These are the activations of a small network on made-up records, seen along a few directions, one row for each record.
Each row is followed by the record's values for the fields W, Z, T, H, Y, V.
Not every record has every field; a missing one is written absent.
Other fields move the rows too, some of them a lot.
In the rows, zero is written as 500.
Strong random noise was added to every row along 7 fixed directions; ignore it. To show where, here is one row again and again, with new noise each time:
[484 666 763 437 633 618 593 650 632 361 414 561 373 545 441 627 562 386
 575 620 456 441 493 517 499 341 581]
[456 480 438 570 491 547 558 485 657 573 578 555 584 570 678 434 465 287
 536 661 719 511 365 378 473 457 394]
[574 619 645 604 774 806 691 417 561 698 647 638 672 707 667 352 431 390
 716 542 648 427 423 346 612 350 182]
[330 419 461 698 358 435 175 406 570 636 551 460 549 346 457 509 440 467
 275 622 570 566 497 363 435 684 416]
[452 560 856 450 551 499 191 492 488 419 404 499 340 429 367 665 600 570
 336 468 128 284 655 594 515 478 437]
[553 693 487 186 674 359 627 570 497 662 507 594 556 515 692 570 463 440
 612 576 449 413 394 558 433 186 242]
[533 580 666 292 591 473 539 599 580 430 437 560 353 579 593 650 566 383
 538 569 328 358 462 591 473 295 454]
[490 554 820 662 536 794 524 571 731 371 605 548 241 660 455 471 442 359
 523 586 662 443 447 376 512 476 668]
[468 540 485 535 655 573 535 525 503 756 489 545 508 520 477 707 425 449
 558 641 419 708 428 404 500 490 338]

[409 358 513 722 508 700 617 547 542 463 526 412 417 586 451 529 503 421
 585 524 519 716 463 387 551 685 691]	{W: w2, Z: z3, T: t1, H: h5, Y: y2, V: v2}
[486 469 323 556 504 512 608 399 474 550 508 514 753 566 636 387 572 449
 585 547 605 465 518 438 543 502 303]	{W: w1, Z: z4, T: t1, H: h12, Y: absent, V: absent}
[346 295 362 784 369 558 489 377 603 349 348 461 906 444 588 351 817 292
 459 591 594 447 596 415 602 729 438]	{W: w2, Z: z4, T: t2, H: h12, Y: absent, V: absent}
[592 501 712 376 517 500 307 424 396 536 694 495 360 569 559 363 420 625
 435 258 451 282 595 540 510 413 463]	{W: w4, Z: z4, T: t2, H: h5, Y: absent, V: absent}
[400 495 418 519 460 425 332 424 456 638 606 449 583 396 571 360 398 624
 428 382 543 486 532 421 459 548 409]	{W: w2, Z: z3, T: t2, H: h5, Y: y2, V: v2}
[354 535 374 331 574 412 700 507 551 424 367 507 812 429 687 456 717 289
 580 519 429 407 463 593 559 338 232]	{W: w4, Z: z3, T: t2, H: h8, Y: y4, V: v2}
[567 749 694 426 722 704 795 793 532 346 293 560 255 495 213 842 523 531
 685 584 366 713 523 595 508 402 825]	{W: w3, Z: z2, T: t2, H: h5, Y: y2, V: v1}
[558 543 615 369 565 373 299 463 431 570 513 500 462 473 517 538 535 565
 440 449 339 347 542 572 548 413 353]	{W: w4, Z: z4, T: t2, H: h5, Y: absent, V: absent}
[521 702 414 133 441 306 626 706 581 465 662 474 245 443 633 432 332 535
 490 502 748 470 308 523 289 231 652]	{W: w1, Z: z3, T: t2, H: h12, Y: y4, V: v2}
[407 532 396 369 671 463 744 592 452 553 413 427 577 506 590 626 560 466
 660 465 324 618 489 527 536 474 428]	{W: w2, Z: z3, T: t1, H: h5, Y: y2, V: v2}
[480 400 315 450 578 452 648 440 519 577 324 546 718 450 670 648 690 346
 605 595 314 511 432 539 556 523 211]	{W: w4, Z: z2, T: t2, H: h12, Y: y1, V: v1}
[534 377 506 545 536 645 640 465 559 440 490 538 606 654 659 466 619 333
 597 523 479 390 464 495 533 484 371]	{W: w3, Z: z4, T: t2, H: h12, Y: absent, V: absent}
[505 450 369 568 494 544 614 504 520 419 312 549 659 509 515 565 642 335
 566 662 523 624 460 523 499 547 473]	{W: w1, Z: z1, T: t2, H: h5, Y: y4, V: v1}
[620 370 342 377 369 466 559 451 514 551 651 493 266 608 607 578 364 452
 465 472 454 552 319 530 382 508 434]	{W: w1, Z: z2, T: t2, H: h8, Y: y2, V: v1}
[600 494 624 524 614 622 469 346 345 460 367 524 580 481 384 536 641 597
 547 391 215 389 662 631 575 570 330]	{W: w2, Z: z1, T: t1, H: h5, Y: y2, V: v1}
[668 592 632 522 820 786 692 509 410 678 432 599 462 642 341 690 456 607
 661 485 262 686 522 492 634 470 400]	{W: w3, Z: z1, T: t2, H: h8, Y: y4, V: v1}
[373 394 478 483 353 484 468 575 573 421 649 416 272 498 528 508 448 508
 429 421 616 586 503 378 443 603 798]	{W: w4, Z: z3, T: t2, H: h12, Y: absent, V: absent}
[480 448 159 450 342 223 481 476 498 708 629 489 609 404 603 404 284 546
 435 564 768 635 342 362 365 502 463]	{W: w3, Z: z1, T: t2, H: h8, Y: y1, V: v1}
[571 753 581 402 560 440 430 505 494 731 663 547 502 418 501 401 222 686
 490 487 648 486 441 413 455 352 376]	{W: w4, Z: z2, T: t2, H: h8, Y: y1, V: v1}
[456 633 667 603 475 590 504 583 630 299 533 512 500 449 418 345 490 531
 495 591 819 434 580 450 481 480 776]	{W: w4, Z: z4, T: t1, H: h12, Y: absent, V: absent}
[447 457 658 714 620 693 347 414 331 680 547 430 427 445 262 598 445 668
 408 397 263 609 671 416 583 722 416]	{W: w1, Z: z4, T: t1, H: h12, Y: absent, V: absent}
[538 425 741 662 572 865 632 404 577 242 452 496 620 608 547 367 703 361
 632 457 453 253 566 506 632 520 431]	{W: w3, Z: z3, T: t2, H: h12, Y: y1, V: v2}
[666 634 306 453 772 704 897 411 438 870 609 636 693 597 518 492 325 531
 773 519 599 689 372 421 521 446 162]	{W: w3, Z: z1, T: t2, H: h8, Y: absent, V: absent}
[500 412 505 609 315 515 298 342 526 586 697 440 369 396 452 352 340 600
 322 379 573 463 488 440 406 705 446]	{W: w2, Z: z2, T: t2, H: h8, Y: y1, V: v1}
[581 422 369 290 447 322 607 506 478 540 611 550 455 651 737 432 440 504
 530 418 513 446 406 529 423 348 484]	{W: w2, Z: z1, T: t2, H: h8, Y: y4, V: v1}
[381 651 407 415 404 303 600 780 597 282 305 451 473 302 292 687 571 428
 495 690 622 668 530 575 341 456 854]	{W: w3, Z: z4, T: t2, H: h5, Y: absent, V: absent}
[362 583 380 728 444 554 518 489 540 424 308 476 867 279 367 452 596 430
 520 671 697 645 542 379 535 652 524]	{W: w1, Z: z2, T: t2, H: h5, Y: y1, V: v1}
[495 339 461 578 292 455 302 379 543 341 407 473 553 446 529 524 652 436
 363 486 367 324 523 620 497 651 411]	{W: w3, Z: z2, T: t2, H: h5, Y: y1, V: v1}
[540 585 611 495 631 609 488 478 399 709 586 454 324 477 313 590 410 688
 525 408 329 588 568 466 457 543 426]	{W: w2, Z: z4, T: t1, H: h12, Y: absent, V: absent}
[426 392 556 664 575 568 393 481 389 543 356 519 681 416 371 638 662 536
 471 538 310 569 667 488 617 589 473]	{W: w4, Z: z4, T: t2, H: h12, Y: absent, V: absent}
[640 597 454 219 554 476 793 521 492 452 498 580 495 552 615 441 568 433
 653 477 535 368 427 601 430 289 482]	{W: w2, Z: z1, T: t2, H: h12, Y: absent, V: absent}
[477 506 577 505 569 497 433 337 461 612 757 519 689 524 694 129 437 552
 509 368 736 233 483 366 569 405 277]	{W: w4, Z: z4, T: t1, H: h12, Y: absent, V: absent}
[428 423 346 428 495 416 664 569 581 571 570 520 573 613 752 411 506 301
 605 540 619 546 292 471 496 377 453]	{W: w4, Z: z3, T: t2, H: h5, Y: y4, V: v2}
[593 582 559 531 618 594 408 415 355 720 554 501 441 487 361 572 361 697
 463 402 388 568 507 472 533 545 342]	{W: w1, Z: z1, T: t2, H: h5, Y: y2, V: v1}
[517 875 423 244 614 278 667 615 439 603 523 528 618 301 454 448 354 634
 563 504 679 507 434 539 339 248 464]	{W: w3, Z: z1, T: t2, H: h5, Y: y2, V: v1}
[402 760 441 367 442 254 532 554 576 242 301 572 911 218 526 253 697 465
 454 609 757 253 574 608 449 298 489]	{W: w3, Z: z1, T: t2, H: h11, Y: y4, V: v1}
[417 461 371 588 527 486 565 443 486 549 472 467 589 435 457 572 526 446
 467 502 448 594 474 480 469 637 405]	{W: w3, Z: z1, T: t2, H: h5, Y: y4, V: v1}
[636 687 646 301 487 481 538 586 508 602 692 497 128 550 456 472 235 722
 503 376 644 470 432 479 349 343 679]	{W: w2, Z: z1, T: t2, H: h12, Y: y1, V: v1}
[468 444 283 356 273 181 277 484 452 782 752 447 355 455 642 457 235 560
 292 500 666 544 339 438 306 443 418]	{W: w4, Z: z4, T: t2, H: h12, Y: absent, V: absent}
[452 694 604 436 506 416 435 526 508 339 493 516 700 406 524 293 598 535
 482 441 606 223 608 517 518 355 434]	{W: w1, Z: z4, T: t2, H: h5, Y: absent, V: absent}
[539 307 250 534 407 400 300 370 402 826 588 526 677 543 646 463 374 523
 442 517 588 624 452 450 505 558 334]	{W: w4, Z: z4, T: t2, H: h5, Y: absent, V: absent}
[613 358 412 354 275 324 356 328 566 430 563 527 449 531 685 404 582 360
 369 483 466 203 410 653 409 459 416]	{W: w4, Z: z1, T: t2, H: h5, Y: absent, V: absent}

Here are new rows. What are their fields?
[389 431 380 609 399 402 309 418 434 605 456 439 638 348 475 505 506 547
 301 527 500 590 558 446 473 699 418]	{W: w1, Z: z1, T: t2, H: h12, Y: y4, V: v1}
[506 542 724 667 439 569 276 510 463 432 454 456 354 394 194 570 450 667
 360 476 442 518 617 485 490 620 743]	{W: w3, Z: z1, T: t2, H: h5, Y: y1, V: v1}
[501 500 552 459 505 376 243 375 325 663 573 485 514 460 497 447 453 708
 359 310 372 448 609 515 545 520 407]	{W: w4, Z: z1, T: t2, H: h5, Y: y4, V: v1}
[571 537 649 557 675 680 686 551 451 565 588 506 367 697 492 562 406 510
 618 405 444 572 469 429 571 492 521]	{W: w1, Z: z1, T: t2, H: h5, Y: y2, V: v1}
[587 425 533 404 505 469 468 527 523 593 574 558 401 672 662 487 419 465
 542 484 525 472 447 530 508 427 525]	{W: w4, Z: z4, T: t2, H: h5, Y: absent, V: absent}
[535 434 576 639 416 658 463 412 577 407 448 474 448 479 386 501 554 478
 431 501 523 426 510 501 512 617 533]	{W: w3, Z: z1, T: t2, H: h12, Y: y1, V: v1}
[581 608 591 486 679 648 712 602 529 720 746 544 284 777 601 428 293 520
 723 478 588 647 327 359 517 332 554]	{W: w4, Z: z3, T: t1, H: h5, Y: y4, V: v2}
[530 540 373 449 530 458 527 454 448 639 601 552 614 467 577 389 392 507
 521 474 628 462 469 491 440 447 386]	{W: w3, Z: z4, T: t2, H: h5, Y: absent, V: absent}
[507 747 862 435 651 549 385 497 375 479 486 512 446 346 227 526 450 767
 488 396 415 388 616 514 504 391 499]	{W: w4, Z: z1, T: t2, H: h12, Y: y1, V: v1}
[677 550 430 284 455 471 635 508 507 435 502 575 431 583 559 467 525 481
 585 491 585 394 424 622 446 364 579]	{W: w2, Z: z1, T: t2, H: h5, Y: absent, V: absent}
[583 478 756 602 710 835 617 504 472 399 283 544 383 686 315 803 629 516
 650 444  96 512 621 553 654 545 509]	{W: w3, Z: z1, T: t2, H: h5, Y: y1, V: v1}
[354 573 511 596 447 552 552 522 631 256 440 435 627 338 386 370 640 437
 450 556 616 463 547 514 515 544 602]	{W: w3, Z: z3, T: t1, H: h8, Y: y4, V: v2}
[406 354 202 539 218 245 328 502 587 512 541 410 375 361 528 536 428 451
 270 587 662 657 404 448 328 703 665]	{W: w1, Z: z1, T: t2, H: h5, Y: y4, V: v1}
[515 595 449 434 524 533 655 603 583 563 596 531 385 481 472 485 364 476
 534 527 654 639 366 449 438 484 509]	{W: w1, Z: z2, T: t2, H: h8, Y: y4, V: v1}
[447 228 279 639 524 612 735 409 551 607 639 464 666 726 870 381 516 259
 659 433 566 573 394 371 571 589 356]	{W: w2, Z: z3, T: t2, H: h5, Y: y2, V: v2}
[556 266 222 416 298 318 443 345 498 624 678 452 424 563 800 400 407 429
 406 400 581 461 371 477 368 579 399]	{W: w2, Z: z1, T: t2, H: h5, Y: y2, V: v1}
[328 425 302 454 269 223 413 606 603 369 362 387 429 289 399 678 576 363
 330 621 470 584 492 592 321 645 663]	{W: w3, Z: z4, T: t2, H: h5, Y: absent, V: absent}
[484 528 617 252 455 350 526 572 476 264 323 462 500 441 534 589 672 485
 478 431 368 328 592 674 495 378 588]	{W: w4, Z: z1, T: t2, H: h12, Y: y1, V: v1}
[553 382 635 632 446 700 537 500 608 228 423 585 435 651 528 445 695 371
 555 471 462 365 568 556 595 546 652]	{W: w2, Z: z2, T: t2, H: h5, Y: y4, V: v1}
[483 432 592 610 423 559 348 377 460 408 473 503 451 474 406 445 519 514
 410 456 490 422 576 508 527 556 561]	{W: w4, Z: z1, T: t1, H: h5, Y: y2, V: v1}
[583 561 476 425 470 390 287 364 439 756 525 536 471 452 498 529 379 590
 377 472 394 404 424 557 490 409 247]	{W: w4, Z: z1, T: t2, H: h5, Y: y1, V: v1}
